B =
[[ 0.10  3.65  0.46  2.42 -5.58  1.40 -3.08  1.88 -2.96  1.06 -0.86 -0.19
   4.71  2.02]
 [-1.83  6.20 -2.74  2.17 -2.05 -0.23 -3.70  1.20  0.63  0.81  1.95 -0.19
   3.39  1.54]
 [ 1.67  1.29 -1.87  5.90 -3.87  1.11 -3.93  2.08  0.93  4.34 -2.00 -2.55
   4.48 -0.46]
 [-0.90  3.64 -1.68  1.74 -4.91  2.39  0.63  1.56 -3.26  0.02  1.53 -4.55
   4.77 -2.91]
 [ 1.23  3.47 -1.08 -0.24 -3.03  1.48 -6.01  0.91 -2.79 -3.45  0.14 -2.16
   1.43 -3.72]
 [-1.78  4.06 -0.19 -0.07 -1.73  1.47 -1.70 -0.14  0.81  0.11  3.82 -3.88
   2.76  0.62]
 [ 1.40 -0.06 -1.85 -2.53 -4.25  1.06 -2.22 -0.87 -1.59  4.65 -2.67  0.74
   2.19  0.76]
 [-0.20  3.33 -3.65 -1.87 -7.67 -1.85 -1.46 -3.12 -1.40 -0.61 -0.82 -0.68
   4.63 -3.50]
 [ 0.28  5.55 -3.59 -0.40 -4.31  0.45  1.87 -0.73 -2.14  0.80  1.27 -1.11
   7.39 -4.15]
 [-1.84  1.34 -1.66 -1.24 -3.69  3.52 -1.71  0.17 -3.68 -0.27 -1.13  2.24
   2.40 -0.30]
 [-1.60 -1.80  0.20  2.03  0.30  4.35  1.19  0.25 -3.61  4.32  0.56 -2.34
  -3.35  0.01]
 [-1.48  7.34 -0.83  1.21 -2.32  0.59 -1.04  1.20  3.93  0.44 -4.47 -2.63
   5.03 -3.17]
 [-1.74  1.67 -0.72  0.44  1.35  1.61  1.51  3.44 -1.06  2.36  3.29  1.78
  -3.77 -1.86]]
What is the entry just right of -1.08? -0.24
The entry just right of 4.35: 1.19
What is the entry just left of the largest entry? -1.11
What is the entry just left of -3.08? 1.40
What is the entry just right of -1.04? 1.20
What is the entry just right of 1.51? 3.44
The entry just right of the smallest entry -> -1.85
What is the entry just left of 5.90? -1.87

Read these off the array that follows.
1) Which number is the entry just left of the smallest entry?
2) Which number is the entry at the centre?
3) Which number is the minimum?
4) Which number is the entry just left of the centre entry?
[[ 2.13 -0.72 -2.38 -0.48 -2.27  2.68 -0.72  3.70 -0.33  0.04 -0.93  4.17
   4.22]
 [-1.33 -1.14 -1.11  2.75 -0.01  1.29 -2.95 -1.78  1.78  0.88 -4.82 -1.23
  -2.02]
 [-1.51  4.63 -1.29  2.05 -3.92 -2.66  0.84 -5.54  1.33  0.88  0.88 -1.01
   1.72]
 [-0.05 -0.07 -0.03 -0.06 -0.01 -0.11 -0.05 -0.05 -0.02  0.04  0.11 -0.11
   0.16]
 [-0.78  0.14 -2.02 -0.62  1.23 -1.97 -0.72  0.52 -0.33 -2.63 -0.93 -0.56
   1.10]
 [ 2.86 -2.00  0.52 -1.33 -0.62 -1.74 -1.17  2.54  0.88 -0.63 -1.19  3.27
   6.09]
 [ 2.32 -0.07 -2.38  1.77  1.23  3.38  1.28  1.10 -0.78 -3.97  3.74  0.12
  -3.27]
 [ 1.22 -2.86  3.24  0.50 -0.42 -2.66  3.74  2.83 -0.63 -1.46 -1.19 -1.91
  -2.02]
 [-1.51 -1.14 -1.29  0.36  2.88  0.82 -3.40 -0.63  3.73  0.21 -4.04 -2.36
  -1.09]]
1) 0.84
2) -0.72
3) -5.54
4) -1.97

Read these off the table that follows. Indices start at 1.
1) Which number is the entry at row 3, column 1?
2) Which number is the entry just right of 4609?
3) Which number is the entry just left of 4083?
4) Which number is the entry at row 1, column 3?
5) Which number is the entry just right of 3809?
6) Which number is the entry just left of 4112?
7) Which number is the maximum?
8) Which number is the entry directly above 3538?
[[5773 1317 3218 3764 4643 4083 5206 4411 3376 2867 3712 4978 1947 4213]
 [5741 4193 5581 5190 4505 4829 5787 2608 4519 5119 3471 6615 7358 1652]
 [5452 1902 6073 4637 5642 5917 3847 6508 4680 4858 6810 4650 4563 6626]
 [3809 7188 2241 7984 2529 4232 6725 4199 3408 3538 4288 4913 3491 7593]
 [5565 4401 2977 4517 1437 4577 5618 5911 4609 5576 3730 4679 5828 4233]
 [2562 6154 5019 5522 4235 4518 3712 4122 2675 4112 2614 5332 5178 1662]]
1) 5452
2) 5576
3) 4643
4) 3218
5) 7188
6) 2675
7) 7984
8) 4858

[[ 0.29 -1.49 -1.00  0.36 -0.87 -1.99  1.47  0.90  0.27  0.10]
 [ 0.03  0.49 -1.42 -0.54  0.35 -0.03 -0.16 -0.03 -0.81 -0.02]]
Counting starts at 1.
The entry in row 2 and column 1 is 0.03
The entry in row 2 and column 2 is 0.49
The entry just right of -0.16 is -0.03
Report the entry directly above -0.02.
A: 0.10
The entry in the bottom-right corner -> -0.02
The top entry of the column that holds the largest entry: 1.47
The entry in the top-left corner -> 0.29
The bottom entry of the column that holds the smallest entry is -0.03
Report the entry directly below 0.27.
A: -0.81
The entry just left of the smallest entry is -0.87
The entry directly below -0.87 is 0.35
The entry just left of -0.54 -> -1.42
The entry just left of -1.00 -> -1.49
The entry just right of the largest entry is 0.90
The entry at row 1, column 3: -1.00

X =
[[-1.94, 4.08, -5.29, 4.19, -5.58, 3.16, 5.55, -0.26, -0.77, 2.76],
 [-0.08, 4.33, -3.22, -6.31, -1.41, -0.78, -5.58, -3.42, -2.85, 0.92],
 [3.05, -2.70, -0.79, 3.89, 0.29, 1.27, 1.40, -4.09, 0.25, 6.10],
 [-1.39, -3.76, 0.25, 0.66, 5.38, 5.89, -1.74, 1.68, -3.61, 2.63],
 [1.75, -1.48, -1.20, -0.41, 2.39, -5.76, -2.35, -6.12, 5.66, 1.16],
 [-0.22, 6.37, 6.20, -3.00, 5.21, -0.08, 1.43, -2.78, 4.62, 5.83],
 [3.11, -3.87, 5.45, -0.79, -4.06, 0.38, 5.81, -2.25, 0.77, 2.81],
 [-5.30, 6.38, -5.80, 0.75, -4.21, 4.70, 6.46, 6.45, 1.94, -1.85],
 [0.84, 2.55, 1.84, 5.47, 1.62, -1.01, -6.44, 5.63, -3.09, -3.58],
 [-6.44, 6.28, 3.34, -2.82, 2.63, -3.11, -0.58, 0.03, 0.73, 3.76],
 [-0.54, -4.28, 2.70, 4.88, -0.83, -5.37, 0.14, 4.65, 1.88, -5.26]]
Find the 5th entry from the end, reading row by row.
A: -5.37
The entry directly above 6.28 -> 2.55
The 4th entry in reading order -> 4.19
The entry in the top-right corner is 2.76
The entry directly below 4.19: -6.31
The entry in the bottom-right corner is -5.26
Find the entry just right of 0.66.
A: 5.38
The entry in the top-left corner: -1.94
The third entry on the diagonal from the top-right corner: -4.09
The second entry on the main diagonal -> 4.33
The entry directly above 3.34 is 1.84
Find the largest entry in the first row.
A: 5.55
The bottom entry of the column that holds the largest entry: 0.14
The entry in the bottom-left corner: -0.54
The entry directly below 1.40: -1.74
Find the largest entry.
A: 6.46
The largest entry in the first column -> 3.11
The third entry on the main diagonal: -0.79
Find the 2nd entry on the diagonal from the top-right corner.
A: -2.85
Find the entry just left of 0.03.
A: -0.58
The fifth entry, reading row by row -> -5.58
The third entry from the end, reading row by row: 4.65
The largest entry in the last row: 4.88
The entry just left of 4.70 -> -4.21
The entry directly above 0.84 -> -5.30
The entry just right of 1.62: -1.01
The smallest entry in the first column -> -6.44
Find the entry just left of 4.19.
A: -5.29
Find the entry directly above the largest entry.
A: 5.81
The 2nd-last entry, reading row by row: 1.88

data = [-1.57, -2.05, 1.44, -2.36, 3.85, -5.96, 0.89, 6.08, 1.48, 5.04, -1.86, 5.59, 0.94, 2.87, -3.28, -0.26]
The entry just right of the smallest entry is 0.89
What is the entry just left of 5.59?
Answer: -1.86
The minimum: -5.96
What is the entry just left of -1.86?
Answer: 5.04
The entry just right of the largest entry: 1.48
What is the entry just right of -1.86?
Answer: 5.59
